Each row below holds a small network's activations on one input, seen along a few directions.
Each table varies a few parts of the input and shows all the possible inputs, shuffled.
A made-up example of a description, with smaller parts first: one of 3 separate values, together with either a single point or one of 11 places along a line or (one of 4 places along a line, together with one of 8 places around a ring).
Shared parts are said once, and a part with two or three values counts as separate values.
In the rows, zero is written as 128.

Other details of the inputs shift rows strongly along two fixed directions, in all tables alike. That doesn't count.

A family of inputs:
x1: [123  92 143 148 128 127 141 143 127 144 162 157 137]
x2: [131  91 150 148 134 132 138 161 128 144 153 146 149]
x3: [121 108 149  50 126 137  82 109 177 138 132 103 131]
x4: [141 114 165 149 111 125 135 136  90 147 144 178 149]
x5: [128 218  71  78 133 143 110  93 138  91  88  76 124]
x6: [142 189  71 181 121 125 179 124  84  97 113 120 126]
x7: [133  89 152 152 128 119 139 146 138 133 158 138 143]
x8: [139 117 154 159 108 128 124 140 100 156 142 180 142]
x9: [126 219  62  82 131 149  96 111 141  99  80  82 119]
x10: [121 113 127 165 128 124 156 153  95 136 136 149 128]
x11: [117 111 161  50 129 120  83  96 152 146 114 112 113]
x12: [135  96 168 157 129 114 142 143 131 135 144 139 136]
x13: [128 164  60 183 139 129 177 128 103  87 115 102 103]
x14: [120  92 134 153 126 134 129 159 129 155 153 163 135]
x15: [127 221  66  73 134 146 109 107 131  89  81  78 125]
x16: [133  90 163 158 138 110 136 123 120 135 140 145 121]
x17: [123 176  58 186 149 132 168 156  93 118 101 105 102]
x18: [125  97 158 151 139 116 142 148 101 151 134 152 130]
x19: [138  88 150 159 133 127 136 137 143 127 158 138 138]
x20: [121 170  47 172 144 144 182 161 101 102 123 112 119]
x21: [121 194  63  82 137 153 109 124 158 107  76  59  99]
x22: [128 171  47 182 146 149 165 168 119 109 120  97 120]
x23: [130  89 140 159 129 125 143 133 135 127 159 153 131]
x24: [129 107 168  60 126 129  81  93 181 126 117 102 118]
x25: [113 102 144  45 115 124  85 102 175 132 130 117 122]
x26: [129 113 138 171 137 104 157 138 103 130 133 136 120]
x27: [124 115 165  49 125 135  83 117 166 142 112 108 126]
x28: [139 112 175 163 122 108 133 131 113 135 150 169 163]
x29: [123  89 154 154 119 106 143 135 112 136 147 153 129]
x30: [147 184  71 184 126 135 176 113  93  93 112 120 123]
x31: [111 106 155  47 114 125  81  96 155 142 121 118 116]
x32: [118  92 145 158 121 124 129 152 111 157 141 163 128]
x33: [131 128 165  46 103 131  76  81 145 145 120 135 133]
x34: [144 107 175 171 130 118 131 121 121 130 150 169 159]
x35: [124 115 166  54 125 132  84 105 172 139 119 104 123]
Description of these inputs: one of 5 places along a line, together with either one of 2 separate values or one of 5 places around a ring.
Changing only the place on the line of 5 turns x2 into x19. The same change can be made to x18. Which row results?
> x16

A family of inputs:
x36: [134 103 152 153 128 127 134 135 125 138 149 154 140]
x37: [132 100 162 145 130 118 129 129 123 136 145 153 141]
x38: [129 128 131 118 131 133 126 129 138 125 127 120 129]
x39: [132 141 128 118 127 133 121 126 129 127 124 125 135]
x40: [128 128 125 120 129 128 133 119 129 121 125 120 122]
x41: [125 124 125 117 125 131 120 123 136 126 129 129 127]
x42: [127 146 113 127 123 130 129 128 123 123 117 124 125]
x43: [124 122 120 119 125 128 127 127 138 125 130 119 123]
x44: [131 151 116 127 128 132 131 128 126 121 122 121 131]
x45: [135 119 127 167 132 130 156 144 115 128 142 139 132]
x46: [130  89 176 126 119 121 112 137 126 152 148 163 148]
x47: [128 135 129 120 130 123 124 117 130 121 125 124 130]
x48: [127 134 120 124 125 128 121 124 132 125 121 124 124]
x49: [130 130 132 118 131 132 118 123 139 125 128 124 132]
x50: [126  91 163 139 131 123 122 141 129 148 147 155 139]
x51: [125 135 116 125 131 131 126 129 133 120 125 122 128]
x52: [130  79 184 120 113 122 108 131 128 158 152 171 147]
x53: [123 123 124 120 131 127 124 130 137 131 124 115 117]
x54: [122 124 125 115 134 132 126 135 135 130 125 118 123]
x55: [129 133 141 112 121 122 118 113 126 130 120 131 128]
x56: [123 125 118 118 132 134 130 132 132 130 126 119 119]
x57: [128 141 130 117 126 124 125 119 124 123 122 127 131]
x58: [129 131 131 122 129 125 122 114 130 121 121 124 124]
x59: [133 143 120 122 124 135 126 123 125 126 124 125 131]
x60: [133 129 119 177 134 119 161 139 109 119 135 129 125]
x61: [125 129 127 111 126 133 118 127 127 137 125 129 127]
x62: [130 139 123 124 131 130 124 125 135 123 126 121 132]
x63: [130 141 125 119 122 133 125 121 129 127 125 127 130]
x64: [130 134 119 130 130 129 131 127 136 122 125 113 122]
x65: [124 141 118 123 127 130 125 130 124 131 117 123 122]
x66: [126 137 122 120 128 132 121 129 124 133 118 124 124]
x67: [125 143 118 121 125 129 126 130 127 124 122 125 130]
x68: [124 126 123 121 132 131 127 133 132 130 121 118 117]
x69: [123 133 123 115 125 131 122 128 127 135 124 128 124]
x70: [128 129 121 122 128 131 129 124 139 124 130 116 124]
x71: [133 131 115 179 138 126 162 149 115 120 140 128 133]
x72: [128 100 154 150 129 121 128 140 122 147 142 152 133]
x73: [132 137 126 126 128 130 122 121 134 125 123 123 127]
x74: [126 117 123 167 138 124 154 152 117 131 141 132 129]
x75: [136 124 127 174 134 128 156 146 113 126 136 137 130]
x76: [130 135 129 123 127 123 123 114 129 123 121 124 124]
x77: [130 139 126 118 123 128 127 116 120 125 123 128 129]
x78: [123 129 117 120 132 133 124 127 133 129 126 123 121]
x79: [129 140 120 121 123 131 122 127 124 127 118 126 127]
x80: [126 132 122 124 132 123 133 122 133 118 126 112 125]
x81: [125 122 123 114 126 132 126 128 136 126 127 123 123]
x82: [135 145  79 247 145 124 209 177  81 108 146 136 132]
x83: [128 131 127 120 132 126 132 123 130 119 124 118 126]
x84: [129 130 128 122 129 125 130 120 129 121 120 119 120]
x85: [121 121 121 117 130 129 126 130 137 131 129 117 119]
x86: [125 122 126 118 125 126 122 127 139 126 126 118 121]
x87: [134 143 125 125 125 133 124 124 125 127 120 125 130]
x88: [134  94 181 132 117 121 114 129 128 153 144 163 144]
x89: [128 134 122 122 129 128 128 114 129 119 125 123 124]
x90: [126 138 115 124 129 129 125 129 132 121 124 122 129]
x91: [127  84 181 120 123 122 108 138 128 160 148 163 145]
x92: [124 134 116 126 133 132 125 129 131 127 120 120 119]
x93: [123 127 121 119 130 130 122 127 133 132 127 125 123]
x94: [123 134 118 123 134 129 124 132 131 129 125 121 126]
x95: [125 127 123 118 130 131 128 133 135 124 126 121 127]
x96: [126 131 118 123 128 131 129 130 132 123 121 119 120]
x97: [123 147 110 127 132 131 132 135 122 126 120 120 125]
x98: [135 109 150 159 129 126 135 136 122 136 142 149 137]
x99: [126 132 120 125 127 130 122 125 133 123 121 124 123]
x100: [131 137 135 117 123 125 121 115 122 127 119 128 128]
x101: [126 136 120 118 120 131 124 125 127 127 125 130 128]
x102: [126 131 118 120 125 130 123 124 133 125 127 126 126]
x103: [130 134 124 121 127 132 122 120 136 126 128 124 128]
x104: [126 129 121 121 129 124 132 118 133 120 127 115 121]
x105: [130 141 129 117 127 126 124 120 122 123 122 125 132]
x106: [129 136 122 122 127 125 127 113 128 121 125 124 125]
x107: [128 127 143 107 119 124 117 111 128 131 127 135 130]
Describe the family of inputs behind these rows.
> one of 3 separate values, together with one of 4 places along a line, together with one of 6 places along a line
Changing only the choice among 3 separate values turns x63 into x44. The same change can be made to x69. Which row results?
> x97
Change only the choice among 3 separate values in x45. List by row number the other rows that result.
> x38, x75
Change only the place on the line of 6 in x69. List by row number the other rows that result.
> x56, x61, x78, x85, x93
Change only the choice among 3 separate values in x81. List by row number the other rows that result.
> x95, x96

A family of inputs:
x108: [126 153  81 143 136 131 143 119 135 101 117  99 109]
x109: [119  87 175  27 114 126  72  93 178 143 127 113 122]
x110: [136 190  94 131 120 129 142 105  96 103 106 123 131]
x111: [123 168  71 137 132 146 135 140 120 121 108 110 113]
x112: [133  74 177 190 135 110 149 153 110 152 157 169 137]
x113: [128 158  81 141 139 133 146 125 138  96 121  96 120]
x114: [127  74 171 180 126 115 150 166 102 159 164 180 147]
x115: [123  89 177  38 115 127  67  91 181 144 122 113 117]
x116: [142 200  93 139 125 132 141 108 102 100 103 116 136]
x117: [129  75 171 184 135 110 158 157 104 149 163 168 142]
x118: [131  77 172 191 127 116 145 163 105 160 158 178 141]
x119: [132 161  85 141 140 137 154 131 133 100 117  90 117]
x120: [141 190  98 140 121 129 136 103 100 105 101 122 126]
x121: [118 110 159  39 115 142  60 116 170 155 123 128 134]
x122: [115  87 168  31 114 123  67  88 181 138 131 119 124]
x123: [126 163  90 137 147 132 146 133 128 104 111  92 118]
x124: [133  81 173 189 131 119 147 170 108 156 162 177 153]
x125: [119 169  65 130 131 146 144 145 114 118 113 110 117]
Changing only one part turns x115 into x109. The same change can be made to x112. Which row results?
> x117
Describe the family of inputs behind these rows.
> one of 3 separate values, together with either a single point or one of 5 places along a line
Which other rows agree with x113 in the choice among 3 separate values? List them by row number.
> x116, x119, x121, x123, x124
Change only the choice among 3 separate values in x125. List by row number the other rows that result.
> x111, x121
